These are the activations of a small neural network, seen along a few directions. Each row is one input.
Each table varies a few parts of the input and shows all the possible inputs, shuffled.
A made-up example of a description, with smaller parts first: values(3) and (point or line(9) or (line(4) and ring(8))).
Shared parts are said once, and a part with two or three values counts as separate values.
In the rows, 128 means zero.

Other details of the inputs shift rows strongly along two fixed directions, in all tables alike. That doesn't count.

Rows:
R1: [143 144 101 129 129 128 130 131 126 112 155 105]
R2: [127  93 212  83 137 134 142 159 111 136 116 160]
R3: [119 122 144 138 127 127 130 104 126 165 105 154]
R4: [122 117 141 146 133 130 113 110 138 144  99 145]
R5: [135 108 185  84 137 135 143 172 110 108 138 142]
R6: [130 125 132 134 129 130 129 122 124 140 126 126]
R7: [141 134 109 130 128 133 127 134 125 112 152  96]
R8: [145 134 119 122 131 131 131 135 122 115 153 109]
R9: [119  89 211  88 131 135 143 168 113 125 114 157]
R10: [151 107 163  92 144 139 121 173 125  76 153 103]
R11: [138 134 110 129 127 133 126 133 126 115 152  95]
R12: [117 135 125 133 125 126 131 122 129 138 123 144]
R13: [104 126 134 148 119 125 128 108 131 159  99 156]
R14: [132 147 102 125 128 127 127 132 128 112 155 111]
R15: [128 141 102 137 123 129 129 133 129 111 145 110]
R16: [144 134  78 129 128 117 117 113 141 101 137  95]
R17: [136 132 111 130 127 131 128 134 128 112 149 100]
R18: [117 137 112 145 119 125 129 120 130 134 123 134]
R19: [130 148  98 131 126 127 129 132 129 111 151 116]
R20: [128 128 139 129 136 122 121 116 136 153  95 150]
R21: [114 140 117 145 124 124 127 104 130 154 114 147]
R22: [116 136 112 142 120 125 128 120 131 133 125 132]
R23: [110 131 119 147 118 125 126 110 134 149 116 136]
R24: [118 136 119 133 123 126 129 124 129 132 128 138]
R25: [142 133 116 127 130 133 129 137 122 115 151 102]
R26: [130 127 133 128 129 128 130 119 125 141 129 131]
R27: [116 121 137 145 123 129 128 106 127 161 105 142]
R28: [119 123 142 141 127 127 131 103 126 165 103 155]
R29: [144 127  93 126 130 118 120 118 138 104 129 106]
R30: [131 129 137 130 137 123 122 118 135 150  94 152]
R31: [154 159  74 133 137 122 115 128 141 103 151  91]
R32: [138 146  88 133 125 130 128 143 131  92 167  88]
R33: [105 123 140 143 119 126 130 113 131 156 101 155]
R34: [148 102 179  79 137 140 141 187 113  83 161 105]
R35: [153 147 102 122 139 125 120 139 136 104 141 105]
R36: [129 125 129 137 125 131 129 121 124 138 125 123]
R37: [112 129 140 138 126 126 131 110 126 160 103 161]
R38: [144 125  99 124 131 118 121 120 137 104 125 109]
R39: [137 140 118 119 130 131 132 142 123 107 151 117]
R40: [126 132 125 130 128 126 129 118 127 141 128 132]
R41: [139 113 170  72 136 136 140 188 114  80 164 119]
R42: [124 130 123 140 126 129 127 111 127 149 123 126]
R43: [106 138 111 153 117 123 125 104 135 152 111 144]
R44: [142 142 113 133 136 123 121 123 137 130 116 128]
R45: [116 129 123 145 119 127 130 119 130 139 118 136]
R46: [119 136 110 156 123 127 124  94 130 162 112 133]
R47: [115 121 136 150 121 128 130 104 129 162 100 148]
R48: [125 139 106 136 123 128 128 133 131 115 142 115]
R49: [141 128 119 128 137 133 111 136 137 101 143 102]
R50: [151 105 168  94 146 139 121 173 124  80 147 109]
R51: [136 136 103 132 126 130 127 132 130 111 152  96]
R52: [116  98 200  91 133 133 142 160 114 130 112 169]
R53: [121 139 115 139 124 125 131 120 129 134 126 139]
R54: [117 135 114 142 120 126 128 122 131 131 125 133]
R55: [105 126 135 140 119 125 128 114 131 153 106 153]
R56: [126 130 135 122 127 129 135 137 123 124 130 142]
R57: [128 147 100 129 126 127 127 130 130 114 150 115]
R58: [124 129 124 138 126 129 126 112 128 149 124 125]
R59: [137 100 193  82 139 136 139 165 112 118 139 135]
R60: [120  85 220  81 132 136 144 175 112 122 117 157]
R61: [139 141 109 126 131 128 129 129 126 118 150 110]
R62: [109 128 133 141 122 125 131 113 130 153 104 162]
R63: [112 119 138 144 122 127 127 106 131 161 105 144]
R64: [109 127 139 139 121 126 133 116 128 154 102 165]
R65: [137 121 107 131 129 117 122 110 137 123 109 125]
R66: [141 140 111 124 131 128 130 134 125 113 153 109]
R67: [148 134  77 126 129 117 118 119 140  94 140  93]
R68: [127 143  96 133 123 128 126 134 132 108 153 103]
R69: [123 116 142 148 133 130 114 110 137 145  96 147]
R70: [114 120 140 142 123 129 126 106 128 164 106 142]
Description of these inputs: line(5) and (values(3) or ring(11)).
The inputs of R13 and R68 match in every part but the line(5) part. If R17 is changed in the same way as R13 into R68, which row does it become? -> R63
The inputs of R21 and R39 match in every part but the line(5) part. If R43 is changed in the same way as R21 into R39, which row does it become? -> R54
Start at R41 and move only the line(5) part, one step at a time. The first step leads to R24. Which rows follow, in order? -> R52, R62, R64
Which other rows does R49 become when the values(3) part takes its other values? List them by row number. -> R16, R20
Which other rows does R20 become when the line(5) part takes its other values? List them by row number. -> R30, R31, R35, R44

Rows:
R71: [205 123 124  67 157 117 120 182 140  45 151  66]
R72: [158 138  87 125 128 141 129 163 116  77 191  36]
R73: [133 126 123 117 126 130 124 117 118 138 149 100]
R74: [161  79 203  65 160 115 133 146 127 128  61 156]
R75: [132 199  12 165 123 126 111 131 142  81 188  78]
R76: [152 144  84 121 131 137 120 125 121 102 186  63]
R77: [123 112 178  91 131 132 136 183 130  91 148 121]
R78: [135 126 147 114 135 129 151 135 114 140 127 148]
R79: [136 137  88 159 139 100  94  48 160 193  48 162]
R80: [ 90 132  88 208 102 115 125  20 141 237  61 166]
R81: [128 151  58 141 118 111 134 116 137 101 160  94]
R82: [100 127 154 117 127 122 129 137 130 137 118 170]
R83: [127 103 178 113 135 141 126 160 116 133 138 111]
R84: [118  97 156 136 143 127  95 101 148 131  88 160]
R85: [ 96 132 153 122 127 128 128 126 129 153 105 183]
R86: [144 150  68 103 122 127 124 144 125  74 196  56]
R87: [123 107 200 114 137 139 127 127 121 161 119 150]
R88: [122 137 134 157 127 129 139 121 118 164 104 149]
R89: [102 132 162 123 130 130 126 124 126 159 102 188]
R90: [114 192  31 215 120 125 111  67 148 179 123 124]
R91: [113 161  77 210 120 129 107  61 141 188 112 122]
R92: [159 129 122 110 138 152 120 176 117  77 196  56]
R93: [141 163  56 119 123 119 138 149 125  69 182  89]
R94: [164 121 185  57 147 143 143 189 104  80 188 109]
R95: [ 92 111 159 144 118 133 127 116 132 170  92 158]
R96: [156 149 122 101 146 146 125 164 122  86 202  86]
R97: [118 110 172  81 129 122 143 153 125 107 135 136]
R98: [155  95 205  89 138 148 144 190 101  94 151 102]
R99: [180 166  43 144 124 131 126 142 126  61 222  26]
R100: [115  78 186 131 140 138 104 118 138 135  66 172]
R101: [ 79 147  94 186 111 111 116  56 162 191  85 167]
R102: [140  82 154 114 140 126 118 117 131 107  91 151]
R103: [161 160  22 153 127 132 126 110 129  90 201  39]
R104: [150 157  33 169 114 122 123 106 133 110 181  52]
R105: [116 149 110 114 126 122 132 127 125 124 133 147]
R106: [100 106 192  93 125 121 140 139 115 148  96 192]
R107: [ 95 198  14 218 107 111 105  66 157 157 122 130]
R108: [113  81 203  81 121 126 147 152 106 134 104 168]
R109: [150 129 138 103 135 135 127 138 114 110 170  96]
R110: [122 177  13 171 115 122 105  91 151 113 178  63]
R111: [141 106 166 121 151 119 106 113 149 162  45 162]
R112: [ 96  81 193 114 116 125 143 111 113 181  73 189]
R113: [ 81 163  61 212 101 119 109  50 157 191  85 143]
R114: [165 146 123  75 145 137 137 186 109  68 206  82]
R115: [124 131 117 101 121 125 129 137 125 103 153 106]
R116: [ 93 114 156 138 113 118 143 121 127 159  80 195]
R117: [111 122 110 145 106 121 132 110 131 146 116 131]
R118: [141 168  19 153 109 119 127 124 141  73 187  52]
R119: [111  89 204 112 138 145 124 126 117 171 107 156]
R120: [117  88 188 138 127 143 137 128 114 168  91 146]
R121: [144 135 121 126 129 131 145 144 119 122 149 126]
R122: [153 101 197  74 146 141 158 177 101 108 154 136]
R123: [102  86 151 175 127 128 110  77 147 164  36 185]
R124: [109 171  61 179 110 122 125 101 137 143 113 135]
R125: [122 158  49 162 111 112 129 105 146 111 147  97]
R126: [116  98 171 107 123 139 141 162 119 119 121 123]
R127: [119 126 147 158 121 127 140  97 123 183  96 170]
R128: [105 175  50 239 108 123 120  32 144 221  77 153]
R129: [122 125 180 108 138 137 134 142 120 151 125 161]
R130: [140 113 172  69 132 135 153 199 112  71 157 135]
R131: [103 134  80 216 106 123 120  37 141 217  78 151]
R132: [ 82 109 160 162 107 125 135  93 133 191  55 182]
R133: [169 154  13 167 128 122 101 103 161  44 169  50]
R134: [136  92 227  52 138 133 159 195  96 100 128 173]
R135: [137 180  64 149 127 132 117 143 134  96 169 105]
R136: [ 95  88 214 122 128 132 127 106 121 203  78 180]
R137: [108 169  67 193 110 123 126  85 138 168  94 153]
R138: [147 120 189  94 147 148 136 187 112 101 166 119]
R139: [148 115 180  70 131 135 153 198 109  76 156 137]
R140: [ 89 105 184 125 118 125 127 111 132 177  82 182]
R141: [132 111 182  81 126 130 147 205 111  76 147 128]
R142: [163  88 196  83 158 121 125 164 129 120  70 138]
R143: [110 101 176 111 123 129 144 158 127 120 109 141]
R144: [132  86 161 115 142 125 109 115 136 122  93 157]
R145: [160 144  82 136 129 130 133 125 119 102 181  74]
R146: [177 113 164  65 166 121 106 167 144  87 128 106]
R147: [136 140 110  99 128 125 144 158 115  89 158 126]
R148: [130 128 172  79 135 129 138 161 112 109 136 156]
The inputs of R141 and R107 match in every part but one. If R123 is changed in the same way as R141 into R107, which row does it become? -> R100
The inputs of R105 and R85 match in every part but one. If R106 is changed in the same way as R105 into R85, which row does it become? -> R82
What is each input in this table made of? -> ring(6) and (values(2) or ring(11))
Which other rows agree with R118 in the ring(6) part? List them by row number. -> R71, R99, R104, R116, R117, R121, R125, R127, R130, R131, R133, R139
Start at R101 and move only the ring(6) part, one step at a time. The first step leads to R97. Which rows follow, in order? -> R81, R125, R143, R77
Which other rows does R74 become when the values(2) part takes its other values? List them by row number. -> R102
Which other rows does R144 become when the values(2) part takes its other values? List them by row number. -> R79

Rows:
R149: [ 91 146  94 165 103 128 134 115 132 138 135 134]
R150: [102 167  63 166 115 110 118  89 149 143 101 159]
R151: [139  67 210 104 145 131 121 128 127 146  76 154]
R152: [100 130 191  99 126 130 154 155 110 157 117 196]
R153: [136 129  82 150 134 111 100  85 155 130  88 125]
R154: [133 165  96 109 124 132 143 165 115  85 191 106]
R155: [140 157  66 161 137 105 104  69 158 155  81 144]
R156: [142 141  95 105 129 122 127 170 133  50 169 100]
R157: [175 141  89  98 150 118 112 148 141  67 149  85]
R158: [133 102 205 110 140 141 137 134 109 176 109 155]
R159: [181 117 130  76 154 124 119 171 133  55 150  90]
R160: [120 146  99 122 113 135 139 162 123  81 182  99]
R161: [123  89 214 112 135 143 134 133 109 168 107 153]
R162: [175 141  73 132 144 127 107 115 139 101 150  70]
R163: [ 91 156  88 170 104 124 134 100 136 149 131 147]
R164: [171 114 136  72 150 125 116 175 135  49 149  92]
R165: [102 144  74 169 111 114 118  99 150 130  99 145]
R166: [133 167  97 120 120 136 149 155 109 109 202  92]
R167: [115 152  58 215 114 127 110  45 142 188 113 107]
R168: [179 129 113 105 153 129 116 144 132  89 157  75]
R169: [ 97 126 192 101 125 130 153 155 110 154 114 192]
R170: [130 123  82 161 127 112 100  79 160 131  77 125]
R171: [113 114 181  97 131 120 141 149 122 135  86 195]
R172: [108 175  62 164 122 108 122  90 147 150  98 164]
R173: [130 140 123 106 118 143 149 176 104  88 211  76]
R174: [124 131 123 121 114 144 145 172 108  92 199  78]
R175: [131  85 175 112 139 119 115 119 144 130  64 162]
R176: [126 144 117  98 122 137 143 181 115  72 194 100]
R177: [150  89 203  99 152 129 125 128 124 160  80 163]
R178: [109 144  63 217 109 129 109  49 145 187 107 104]
R179: [ 92 103 198 124 112 140 153 140 104 165 123 166]
R180: [133 146 126 102 119 144 150 179 103  87 216  80]
R181: [137 126  76 179 129 121 100  64 154 155  92 108]
R182: [135 121  82 178 127 120 100  72 154 151  95 106]
R183: [140  70 206 102 145 130 120 126 126 150  76 154]
R184: [156 161  71 153 133 135 119 113 129 125 174  65]
R185: [118  82 203 123 130 143 130 127 115 164  99 143]
R186: [141 132 122  79 134 125 131 185 126  50 166 111]
R187: [ 88 105 187 133 109 142 150 132 107 170 120 159]
R188: [132 142 139  81 128 139 148 199 109  63 204 101]
R189: [103 105 213 106 120 140 160 148  95 174 122 177]
R190: [100 188  63 185 107 126 139  77 125 192 145 137]
R191: [128 104 187 129 134 141 133 115 113 180 103 148]
R192: [122  84 211 115 134 142 133 130 109 168 104 150]
R193: [138 139  71 178 131 118  99  56 152 167  93 117]
R194: [114 119 189  89 136 118 144 156 123 141  87 207]
R195: [161 105 119 100 139 123 112 159 144  58 138  82]
R196: [108 140  90 149 118 117 123 111 142 120 104 147]
The inputs of R165 and R156 match in every part but one. If R195 is changed in the same way as R165 into R156, which row does it become? -> R175
What is each input in this table made of? -> ring(6) and line(8)
Which other rows does R179 become when the line(8) part takes its other values? List them by row number. -> R166, R173, R174, R180, R187, R189, R190
Which other rows does R191 become when the line(8) part takes its other values? List them by row number. -> R158, R161, R167, R178, R184, R185, R192
